Each row below holds a small network's activations on one input, seen along a few directions.
Each table varies a few parts of the input and shows all the possible inputs, shuffled.
Descriptions start from the smaller parts, as in this example, which fits no table here: one of 2 separate values, together with either a single point or one of 11 places along a line or (one of 5 places around a ring, together with one of 6 places along a line).
Shared parts are said once, and a part with two or three values counts as separate values.
In the rows, 128 means zero.

Other details of the inputs shift rows strongly along three fixed directions, in all tables alike. That doesn't count.

Rows:
row 1: [ 95  95  47 184 133 160 174  90 158 201  82]
row 2: [116  99 170  98 132 172  74 158 163  91 183]
row 3: [137  59  46 183 133 142 197 114 112 193 101]
row 4: [156 185 180 119 131  89 168  96 131 136  42]
row 5: [114  86 152 108 113 155  99 178 136  66 201]
row 6: [171 164 174 118 125  72 192 108 104 119  63]
row 7: [153 106 108  78  90 150 100 134 175  98  63]
row 8: [117 184 207 188 142 115 158 154 100 103 181]
row 9: [141 201 199 141 167 101 144 142  92 133 199]
row 10: [175 214 153 110 116  75 165  90 107 140  75]
row 11: [165  94  75  89  93 106  61 153 118  76  74]
row 12: [177  88 116  75  93 150 107 137 144 100  70]
row 13: [ 76  91  96 220 175 181 152 125 147 193 200]
row 14: [124  77  46 190 126 163 189  89 125 188  97]
row 15: [111  90 119 117 130 127  47 186 110  69 197]
row 16: [159  97  75  90  90 114  61 137 120  73  76]
row 17: [ 84 123 152 123 116 169  74 169 189  91 179]
row 18: [167 190 174 131 133  96 169  98 129 127  45]
row 19: [123  99  65  81  86 117  70 131 128  73  75]
row 20: [ 97  93 162  89 122 148  90 165 169  83 195]
row 21: [154  75  53 190 140 162 175 101 133 198  92]
row 22: [158 217 150  93 137  91 171 104  97 132  60]
row 23: [104 101  87 175 180 160 138 102 138 219 230]
row 24: [152 182 229 172 185 107 150 153 108 128 172]
row 25: [104 204 215 189 156 118 152 144 117 110 171]
row 26: [183 188 166 159 123  84 179 134 108 128  48]
row 27: [103  74  47 177 129 146 192  91 138 195  95]
row 28: [104 179 246 150 163 111 146 126 110 134 172]
row 29: [ 64 115 140 122  97 168  83 172 176  78 185]
row 30: [104  71  41 169 147 122 132  66  95 210  92]
row 31: [104  89 152 105 112 161  97 164 143  65 201]
row 32: [142  52  53 166 144 136 197 108 114 193 101]
row 33: [142  78  47 194 133 164 181 105 122 191  92]
row 34: [111  93 118  62  78 146 103 122 168 121  62]
row 35: [114 211 198 135 168  97 141 134 115 140 191]
row 36: [102  90 139 114 116 133  34 164  99  84 196]
row 37: [115 178 212 180 147 104 167 150  95 102 185]
row 38: [158  93  88 103  61 142 120 172 134  81  73]
row 39: [150 176 176 115 126  73 190  96 120 122  59]
row 40: [ 70 189 219 150 157  95 158 129 136 111 176]
row 41: [147 169 234 159 184 107 147 150 105 132 174]
row 42: [123 183 174 107 123  68 185  92 141 129  51]
row 43: [151 107  92 101  63 161 108 147 147  74  70]
row 44: [135 125  76  50  74 135  91 127 172 114  90]
row 45: [138 206 199 147 163 105 142 122 103 133 203]
row 46: [ 77 213 201 172 181  67 104 113 115 115 166]
row 47: [170  74 108  66  87 123 125 156 139  92  80]
row 48: [ 90 107 168  93 132 167  71 152 184 101 178]
row 49: [189 109  80  57  75 129  95 158 134 102  97]
row 50: [133 226 149  87 135  84 168 101 117 140  52]
row 51: [133 125 139  71 131 170  73 183 123  83 204]
row 52: [167 166 189 117 115  88 175 108  93 135  50]
row 53: [ 86 107  87 170 180 159 136  95 150 223 226]
row 54: [155  85 111  61  80 135 121 129 149  81  80]
row 55: [115  65  54 161 141 145 194  81 133 190  98]
row 56: [ 83  81  47 173 128 145 190  84 151 199  91]
row 57: [110  85 176  94 116 174  77 159 139  95 191]
row 58: [112  94  87 171 190 170 147 107 117 210 229]
row 59: [154 116 140  86 115 147  66 185 130  95 218]
row 60: [137 198 141 143 137  50 132  91 103 119  48]
row 61: [159  86  34 137 168 153 176 109  99 220 108]
row 62: [ 94  80  81 210 203 146 110  95 107 184 209]
row 63: [179 185 172 132 131 100 172  95 118 123  47]
row 64: [173 161 188 117 120  81 175 123  90 140  50]
row 65: [ 89  99 146 117 101 164  93 175 152  66 196]
row 66: [ 38  83  92 194 185 136 102  90 116 210 199]
row 67: [116 124 130  84 115 155  66 164 161 101 210]
row 68: [127 215 204 145 164  99 140 125 112 134 199]
row 69: [148 122 141  87 109 154  66 169 133  89 219]
row 70: [ 96  99 121 113 126 140  45 159 119  61 197]
row 71: [133 179 234 159 180 119 147 120 113 127 174]
row 72: [138 174 186 114 116  87 170  98 118 144  46]
row 73: [165  83  36 142 153 138 173 107 108 222 115]
row 74: [106 206 140 127 125  45 138  91 107 110  43]
row 75: [162 108 100 101  75 156 108 140 156  87  68]
row 76: [131  90  84  83  76 118  62 119 104  93  76]
row 77: [167  98  90 104  69 148 111 175 137  82  68]
row 78: [144  89  65  85  83 116  72 142 112  70  80]
row 79: [161  93  39 147 139 149 166  68 119 215 122]
row 80: [188 200 144 116 117  78 169 104  96 139  78]
row 81: [148  84  85  83  78 104  62 148  95  96  74]
row 82: [ 91 107 142 128  99 173  87 177 156  70 191]
row 83: [120 188 153 134 120  48 130  89  81 134  50]
row 84: [ 82  83  81 208 204 143 108  97 117 189 205]
row 85: [142 111  96  99  75 151 103 145 175  97  64]
row 86: [100  98  87 169 192 167 145 109 128 215 225]
row 87: [122  69  49 179 127 153 195  87 120 184 100]
row 88: [157 200 167 153 120  94 175 108 127 125  45]
row 89: [ 98 201 227 158 176 113 138 123 151 130 163]
row 90: [129 123  75  43  80 137  93 134 167 115  87]
row 91: [181  97 110  83  90 151 105 142 150  90  68]
row 92: [ 83 108 139 127  97 169  85 180 164  75 189]
row 93: [125  90  95  72  71 133 121 138 160  82  76]
row 94: [ 82 200 192 171 175  69 116 127  95 108 175]
row 95: [106  99  86 164 203 184 149 109 110 206 222]
row 96: [104 130 133  67 133 169  69 174 148  94 200]
Each input here is: one of 6 places along a line, together with either one of 3 separate values or one of 4 places along a line or one of 9 places around a ring.
Question: The inputs of row 78 and row 94 match in every part but the place on the line of 6. If row 91 is changed in the same way as row 78 into row 94, which row does it become?
Answer: row 7
Question: The inputs of row 3 and row 65 match in every part but the place on the line of 6. If row 81 is changed in the same way as row 3 into row 65, which row does it become?
Answer: row 30
Question: Change only the place on the line of 4 in row 73. List by row number the other rows that result.
Answer: row 49, row 59, row 61
Question: Change only the place on the line of 4 in row 68. List by row number the other rows that result.
Answer: row 10, row 22, row 86
Question: Change only the place on the line of 6 in row 48. List by row number the other rows that result.
Answer: row 2, row 4, row 12, row 41, row 71
Question: A walk changes only the place on the ring of 9. It starts at row 89 and steps to row 17. List the rest of the walk in order.
Answer: row 1, row 29, row 56, row 40, row 42, row 34, row 48
Question: Change only the choice among 3 separate values in row 30. List by row number the other rows that result.
Answer: row 19, row 84
Question: A walk changes only the place on the line of 6. It starts at row 29 and steps to row 92. List the rest of the walk in order.
Answer: row 82, row 14, row 8, row 38

Rows:
row 97: [142 130 147 112 113 126 158 112 123 136  96]
row 98: [168 135 112 129 116 109 167 147  99 115 110]
row 99: [145 136 140 141 102 132 157 123 126 126  92]
row 100: [129 131 177  45  92 124  21 192 125  39 154]
row 101: [ 95  47  65 189 146 188 156 108 133 197 177]
row 102: [114 139 125 133 105 113 150 114 114 120  93]
row 103: [139 161 110 117 128 105 113 120 105 146  97]
row 104: [ 98 160 204 172 201 108 108 135  91 146 233]
row 105: [151 154 135 120 107 137 156 117 138 140 101]
row 106: [149 136 137 149 118 130 153 131 137 120  84]
row 107: [ 73 182 198 169 177 127 138 131 116 142 240]
row 108: [144 158 107 120 129 100 117 106 112 133 104]
row 109: [109 139 122 135 110 103 146 116 120 120  91]
row 110: [136 143 113 140 123  98 117 119  97 125  92]
row 111: [ 85  44  70 164 167 173 153  95 131 210 180]
row 112: [131 125 193  51  95 146  54 194 166  24 147]
row 113: [103 156 204 175 198 105 110 119  96 136 239]
row 114: [151 135 142 146 108 134 156 129 133 125  88]
row 115: [140 155 126 124 130 127 146 121 147 131  90]
row 116: [122  23 118  53  88 221  22 207 198  51 200]
row 117: [100  44  59 187 162 185 140 122 152 181 159]
row 118: [115 137 124 141 113  98 146 124 136 121  88]
row 119: [141 139 113 143 120  95 118 103 102 115  98]
row 120: [128 132 135 116 139 112 146 116 133 125  85]
row 121: [176 128 125 105 129 109 168 139 103 129 112]
row 122: [118 131 135 110 122 103 147 109 124 133  93]
row 123: [173 154 106 110 123 114 166 140 110 131 119]
row 124: [124 129 137 116 125  98 147 117 140 134  91]
row 125: [ 73 181 197 178 186 112 135 141 138 144 237]
row 126: [119 140 122 141 128 112 145 123 130 112  83]
row 127: [160 127 155 121 121 134 157 122 137 138  90]
row 128: [147 133 125 116 136  95 119 105 104 132  97]
row 129: [114 157 117 113 115 108 144 109 132 134 100]
row 130: [133  22  67 106 107 202 114 130 164 157 142]
row 131: [142 161 107 119 128 103 115 113 109 139 101]
row 132: [124 158 116 120 133 117 143 116 141 126  91]
row 133: [136  51  48 114 113 203 107 139 182 148 135]
row 134: [ 92 180 207 173 172 141 145 135 121 145 241]
row 135: [139 141 112 141 124  95 118 112 100 119  95]
row 136: [107  38  31 145 129 170  81 134 122 166 146]
row 137: [146 157 108 122 125 100 117  97 113 129 107]
row 138: [144 149 185  57  72 163  61 195 173  33 160]
Question: The inputs of row 128 and row 108 match in every part but one. If row 127 is changed in the same way as row 128 into row 108, which row does it become?
Answer: row 138
Question: The inputs of row 123 and row 121 match in every part but one. If row 131 is changed in the same way as row 123 into row 121, which row does it become?
Answer: row 104
Question: What is each input in this table made of?
Answer: one of 3 separate values, together with either a single point or one of 4 places along a line or one of 9 places around a ring
Question: Change only the choice among 3 separate values in row 120. List by row number the other rows that result.
Answer: row 126, row 132
Question: Change only the place on the ring of 9 in row 118. List by row number the other rows that result.
Answer: row 99, row 101, row 102, row 106, row 109, row 114, row 117, row 126
